Each row below is a small network's average activation on inputs in which a field has the value named, seen along a few directions.
Related values have similar rows: they may be neighbours, one step apart, or belong to one group.
(in the rows, 500 means zero)
Strong random noise was added to every row along 19 fixed directions; ignore it. To show where, here is one row again and again, with new noise each time:
[415 330 659 574 367 633 598 605 383 719 619 329 427 609 406 731 272 501
 389 697 465 409 712 554 459 489 424 484 345 710 497 420]
[336 573 648 405 433 432 433 527 343 474 395 627 414 373 423 417 589 373
 280 498 436 479 387 300 486 496 364 436 341 465 499 613]
[565 700 599 506 646 496 622 474 378 530 200 464 369 473 659 562 459 406
 326 346 479 562 315 343 632 498 480 446 524 630 642 653]
[412 356 667 386 509 607 569 719 372 536 617 407 405 443 380 204 526 697
 327 660 693 519 434 596 620 439 353 336 560 620 305 450]
[410 554 736 443 419 461 495 641 333 538 316 497 687 387 446 463 400 506
 517 646 593 507 397 556 495 399 545 533 724 625 343 348]
[682 578 644 703 501 482 432 405 456 582 484 439 494 617 395 663 512 479
 579 492 312 494 681 479 434 479 478 346 367 449 577 628]
[423 369 342 463 520 602 504 457 622 647 610 378 360 613 443 529 583 557
 390 592 661 385 651 635 900 523 352 501 434 448 500 367]
[603 379 314 383 531 453 674 439 547 546 565 481 670 487 471 572 560 551
 411 603 364 496 382 641 260 547 358 466 531 622 469 530]
[449 651 343 680 187 535 520 492 543 551 827 244 689 417 406 760 420 528
 537 586 438 522 624 550 288 626 618 560 385 513 511 202]
[602 595 481 365 519 543 423 550 865 394 682 543 502 480 326 633 421 484
 492 530 663 668 363 521 513 648 635 462 466 374 735 693]
[613 455 583 521 494 630 288 560 467 501 612 432 576 637 498 549 359 448
 695 499 344 652 457 540 220 469 385 445 274 751 429 654]
[360 531 374 372 425 258 478 646 537 741 513 716 518 617 445 319 649 363
 645 575 481 441 495 453 558 350 484 631 592 546 509 456]
[357 221 502 226 759 525 547 747 758 391 539 747 633 578 559 415 474 585
 531 521 569 623 352 628 379 469 481 448 510 572 420 508]
[761 400 446 581 616 542 500 393 422 294 466 481 605 586 348 316 594 533
 644 497 534 678 498 781 491 522 676 628 719 515 509 436]
[500 619 494 688 392 472 388 628 471 672 748 539 547 388 314 432 693 532
 541 557 272 676 500 452 414 481 415 488 316 379 576 587]
[424 589 475 550 635 597 664 564 629 552 487 506 656 372 583 527 539 566
 392 402 419 649 546 469 365 422 567 426 617 442 680 377]
[583 546 523 363 407 369 475 461 529 490 476 419 566 557 363 384 588 530
 505 583 710 494 465 550 506 509 477 394 637 547 456 404]
[531 374 309 647 466 445 419 302 320 359 740 655 496 355 371 271 954 410
 345 515 568 556 595 486 526 655 442 606 336 295 566 500]
[333 449 376 521 448 458 493 505 574 422 615 681 507 445 725 616 405 459
 586 487 373 386 469 370 435 553 607 599 399 487 269 556]
[689 577 439 560 551 547 315 318 296 575 508 425 519 557 565 398 690 305
 533 461 704 472 568 500 614 468 322 486 451 653 590 572]
[331 534 769 435 245 739 115 448 631 471 420 344 430 474 419 443 355 575
 520 446 610 479 680 349 425 416 360 482 378 362 576 436]


N, 15 values:
n9: [598 589 513 439 420 593 376 528 522 529 601 266 413 565 431 496 360 459
 493 535 630 751 427 498 584 522 496 379 447 699 463 496]
n10: [573 659 366 440 492 358 472 426 651 479 318 503 318 671 281 458 616 346
 458 418 469 827 348 473 796 603 645 628 509 443 734 466]
n5: [726 487 535 486 439 237 631 539 583 470 397 413 488 663 516 553 440 748
 643 451 376 564 304 530 296 604 505 404 501 572 411 579]
n13: [561 688 412 631 429 601 393 421 311 570 514 338 524 375 505 512 604 465
 467 441 545 443 460 576 584 537 350 630 405 474 647 477]
n3: [627 154 511 413 522 443 739 547 554 335 648 448 387 679 402 465 365 582
 444 622 623 665 492 597 334 687 668 475 540 680 430 471]
n8: [763 653 539 675 431 550 274 318 443 495 400 360 375 543 653 732 274 449
 726 471 501 445 447 470 790 541 557 542 466 541 320 736]
n11: [319 509 369 469 450 458 541 587 677 496 421 476 619 455 682 536 424 602
 598 360 363 598 425 447 295 506 544 644 524 483 537 260]
n4: [572 737 517 478 714 536 390 657 543 577 514 599 613 524 597 682 374 358
 743 428 535 310 465 602 578 359 526 462 503 453 670 697]
n1: [569 407 560 414 491 509 471 345 412 564 338 401 437 474 492 552 438 445
 398 627 518 433 497 497 691 469 365 399 603 574 325 566]
n12: [398 406 319 402 723 568 687 533 733 332 534 552 477 593 630 596 417 564
 457 378 559 451 509 649 614 544 651 472 534 445 467 380]
n7: [604 488 512 478 598 490 569 312 296 439 289 385 694 566 765 673 503 417
 486 379 704 258 536 533 285 537 353 473 498 728 563 382]
n6: [390 386 633 345 574 440 538 448 397 410 506 698 636 476 435 436 558 216
 358 564 640 429 721 378 227 429 528 330 540 544 578 422]
n15: [518 332 546 626 548 585 626 463 424 415 563 428 326 489 604 469 415 495
 330 488 527 785 585 359 543 567 682 443 503 618 429 450]
n2: [571 490 584 628 533 524 568 491 371 743 334 360 418 533 369 475 589 623
 460 514 200 493 551 536 528 392 254 463 462 452 574 547]
n14: [322 414 520 360 453 489 520 649 566 389 516 646 275 593 242 378 431 526
 492 486 138 503 403 486 408 486 509 558 337 356 465 616]
The values of N form a ring.
Question: Fewest steps between n13 and n7?
Answer: 2
Question: Going along N from n5 by way of its neighbour n12, in what order are n9, n8, n4, n1, n15 met?
Answer: n1, n15, n4, n9, n8
Question: Name the neighbours of n3, in listed order.
Answer: n11, n6

B, 15 values:
b1: [564 629 337 478 706 644 486 679 678 508 776 614 664 468 542 412 575 509
 677 405 709 439 473 643 443 461 550 560 576 434 800 607]
b4: [298 621 663 577 537 544 553 689 264 562 211 554 538 205 487 310 596 509
 377 446 461 643 334 449 602 397 486 735 646 407 646 371]
b7: [474 473 383 556 570 639 568 483 759 357 575 325 626 541 215 602 510 701
 455 500 304 742 606 850 606 529 653 379 530 259 460 147]
b15: [538 729 588 293 367 397 381 552 527 554 344 505 938 443 236 542 406 359
 629 593 291 582 400 617  48 287 494 437 701 555 587 412]
b3: [539 498 316 559 306 525 393 436 629 664 826 426 733 202 673 742 609 613
 418 715 849 507 366 446 562 736 331 587 412 512 424 513]
b12: [642 552 301 396 370 423 466 513 570 394 601 493 465 326 696 429 406 726
 752 502 665 170 165 563 481 613 478 785 651 412 410 745]
b6: [605 501 508 561 576 381 605 700 438 757 440 481 367 624 516 419 585 702
 610 542 443 467 340 607 745 436 383 554 544 567 441 634]
b14: [832 740 637 623 361 203 582 357 669 540 334 380 485 482 530 482 708 900
 603 362 828 254 540 435 454 604 480 401 692 159 819 567]
b8: [525 619 536 315 468 514 212 431 361 360 610 391 395 665 306 322 508 190
 488 493 536 616 478 443 568 428 414 199 297 699 309 533]
b11: [498 734 588 383 179 368  58 191 495 605 333 535 614 543 496 878 378  19
 532 565 412 529 501 190 394 525 358 427 222 660 434 659]
b9: [580 712 695 638 476 492 523 526 473 338 396 478 761 392 133 696 434 502
 568 574 345 496 558 731 378 528 763 506 648 255 643 376]
b13: [648 531 446 728 520 578 641 467 715 534 750 253 340 631 615 625 363 712
 602 374 422 589 715 402 388 547 662 304 452 484 538 497]
b10: [509 538 602 674 862 570 497 686 349 390 365 695 696 405 660 360 640 476
 657 331 630 631 444 616 564 462 618 663 616 431 671 450]
b5: [544 734 666 713 614 558 285 437 253 516 301 467 552 486 565 706 458 268
 575 428 432 448 603 511 773 412 505 427 404 501 494 507]
b2: [236 316 618 423 612 461 552 793 621 645 399 696 598 463 563 510 476 652
 545 605 342 493 401 518 499 407 375 515 496 470 330 457]
The values of B form a ring.
Question: Going along B from b4 by way of its neighbour b13, in what order are b1, b6, b14, b11, b9 met?
Answer: b11, b14, b6, b1, b9
Question: Name the neighbours of b15, in listed order.
Answer: b7, b5
Question: Fewest steps between b3 and b10?
Answer: 4
